A small network was shown many inputs. Here are its activations along a few directions, one row for each input.
Each table varies a few parts of the input and shows all the possible inputs, shuffled.
A made-up example of a description, with smaller parts first: ring(8) and (point or line(9) or (values(3) and line(4))).
Shared parts are said once, and a part with two or three values counts as separate values.
In the rows, 128 means zero.

Rows:
row 1: [208 139  64  70 130 103 110 159 144  82 122 133 141 168 124]
row 2: [ 93 110 109  55 174  97 162 106 116 127 126 152 160 124  94]
row 3: [111 124 165 115 108  87 170  88 137 158 104  77  63 176 153]
row 4: [156 127 148 210  72 116 176 114  51 175 132 134 109 124 155]
row 5: [115  94 105 186 196 153 141 193  82 152 153 167 181  62  91]
row 6: [134 167 149 105  44 166  68 113 181 103 171 124  83 141 165]
row 7: [ 79 115 190 203  62 186  97 107 123 121  91 127 162  99 175]
row 8: [ 71 102 203 107  78 165 108  71 196 136  99 115 122 146 141]
row 9: [117 136 117 137 163 119 141 160   9  95 130 130 178  96 131]
row 10: [145 176 102 155  65  76 145 103 208 145 126 121  95 145 170]
row 11: [204 135  67 112 196 132  88 184 177 109 137 132 129 141  78]
row 12: [104 110 118  83 248 135 129 139 114 132 145 122 115 115  59]
What do these inputs look like to the network?
Answer: values(3) and line(4)
The inputs of row 5 and row 12 match in every part but the values(3) part. If row 7 is changed in the same way as row 5 into row 12, which row does it become?
Answer: row 8
Change only the values(3) part in row 10. List by row number the other rows that result.
Answer: row 3, row 4

Rows:
row 13: [148 134 114 144 144  94 155 120  96 129  96 123 147 136 123]
row 14: [139 149 158 121  84 115 139  75 157 160 152 117  64 155 134]
row 15: [ 85  89 166 118 122 124 169  97  98 148 105 111 113 141 144]
row 16: [ 83  81 177 128 108 161 138  99 122 142 105 139 153 122 130]
row 17: [141 118  60  60 229 132  96 188 151  94 153 153 164 111  69]
row 18: [136 165 129 122  44 105 132 103 165 123 141 108  75 157 188]
row 19: [148 110  59  44 249  98 131 192 148 108 137 118 125 145  70]
row 20: [129 120 106 190 176 114 155 182  76 137 110 114 144 106 127]
row 21: [122 163 137 134  29 137  95 103 185 119 140 138 117 132 177]
row 22: [123 157 176 130  67 153  96  74 164 144 160 136  97 128 133]
row 23: [126 117 121 196 161 159 113 182  82 123 121 136 170  86 122]
row 24: [156 133 132 148 124 144 116 121  91 110 119 144 167 118 120]
What do these inputs look like to the network?
Answer: values(2) and (point or line(5))
Change only the line(5) part in row 23. List by row number the other rows that result.
Answer: row 16, row 21, row 22, row 24
Change only the values(2) part in row 20. List by row number the other rows that result.
Answer: row 23

Rows:
row 25: [131 147 127 207  70 111 153 148 118 135 116 108 102 123 180]
row 26: [180 171  92 168 104  91 133 139  92 102 118 133 151 117 150]
row 27: [115  85 207 126  63 171 115  62 137 143 108 125 119 142 144]
row 28: [153 160  78  89 179 103 109 151 165 113 162 116  97 133 107]
row 29: [116  74 149 147 213 172 133 161  78 128  83 118 179 108  71]
row 30: [108  79 139 147 218 151 152 149  73 128 107 122 167 101  85]
row 31: [123  96  92  84 166 118 141 172  96 127 137 140 138 130 110]
row 32: [122 149 143 125  98 123 121  86 156 160 142 137  94 134 118]
row 33: [149 159 117 161 119 149  99 133  95  91 141 150 177  96 139]
row 34: [124 164 151 121 100 106 132  91 155 155 145 116  90 142 123]
row 35: [108 156 145 193  82 124 129 149 108 130 128 100 103 112 179]
row 36: [128 143  96  90 103  84 153 112 183 132 118 124 121 156 144]
row 37: [110 122 162 198  81 181  89 151 128 131 124 120 145 111 166]
row 38: [122 138 163 125 102 143 119  84 170 151 156 143 110 123 117]
row 39: [105 142 136 196  81 142 118 144 109 138 125 120 110 106 176]
row 40: [106 129 187 124  69 124 158  62 114 146 114 105  89 159 160]
row 41: [152 101  84  89 160  86 170 175 107 134 130 128 135 148 126]
row 42: [103 135 106  82 111 110 121 109 175 127 124 140 122 137 134]
row 43: [155 180 109 156 115 104 110 139  82  94 130 126 151 109 146]
row 44: [126 109 101  80 169  98 149 176  96 123 141 121 133 139 118]
row 45: [130 126 173 127  96 155  93  93 177 149 138 142 119 132 105]
row 46: [120  87 110  85 168 141 142 171 110 116 149 144 153 118 105]
row 47: [127  82 121  86 163 160 122 183 115 114 127 143 164 127  90]
row 48: [156 152 126 164 115 168  75 144 100  92 123 148 191 110 128]
row 49: [110 113 137  86 109 142  95 118 195 114 118 146 146 135 119]
row 50: [102 124 126  83 114 129 119 107 189 116 137 146 137 126 132]
row 51: [150 147  70  93 177 122 100 147 165 117 158 137 102 126 100]
row 52: [148 139  91  95 180 143 101 146 179 106 170 144 117 117  96]
row 53: [146 156 133 134  89  96 155  89 163 162 136 121  92 154 126]
row 54: [105 113 178 127  67 140 146  57 115 152 112 124  93 149 156]
row 55: [110  88 122 146 217 126 151 151  59 139  95 120 150 114  91]
row 56: [139  93 117 153 212  93 180 154  69 146  88 114 145 134 108]
row 57: [107 100 197 125  70 160 142  54 130 144 125 128 110 136 156]
row 58: [126 121 168 140  58 113 181  61 122 150 105 112  91 173 161]
row 59: [113 101 133 142 221 106 158 155  59 135 100 103 144 124  99]
row 60: [179 152  60  98 169  92 131 150 175 125 151 121  99 142 114]
row 61: [154 133 103  97 177 161  80 159 184 104 149 146 128 127  83]
row 62: [104 133 154 196  86 166 115 142 122 130 140 123 130  99 177]
row 63: [105 150 114  78 113  93 131 113 174 123 127 119 118 145 140]
row 64: [152 168  99 160 114 124 100 135  82 100 127 145 158 103 141]
The inputs of row 44 and row 31 match in every part but one. If row 35 is changed in the same way as row 44 into row 31, which row does it become?
Answer: row 39
What do these inputs look like to the network?
Answer: line(5) and (values(2) or line(6))
Which other rows agree with row 38 in the line(5) part? List them by row number.
Answer: row 30, row 33, row 46, row 50, row 52, row 57, row 62
Which other rows agree with row 60 in the line(5) part? List them by row number.
Answer: row 25, row 26, row 36, row 41, row 53, row 56, row 58
Change only the values(2) part in row 48. List by row number the other rows that result.
Answer: row 37
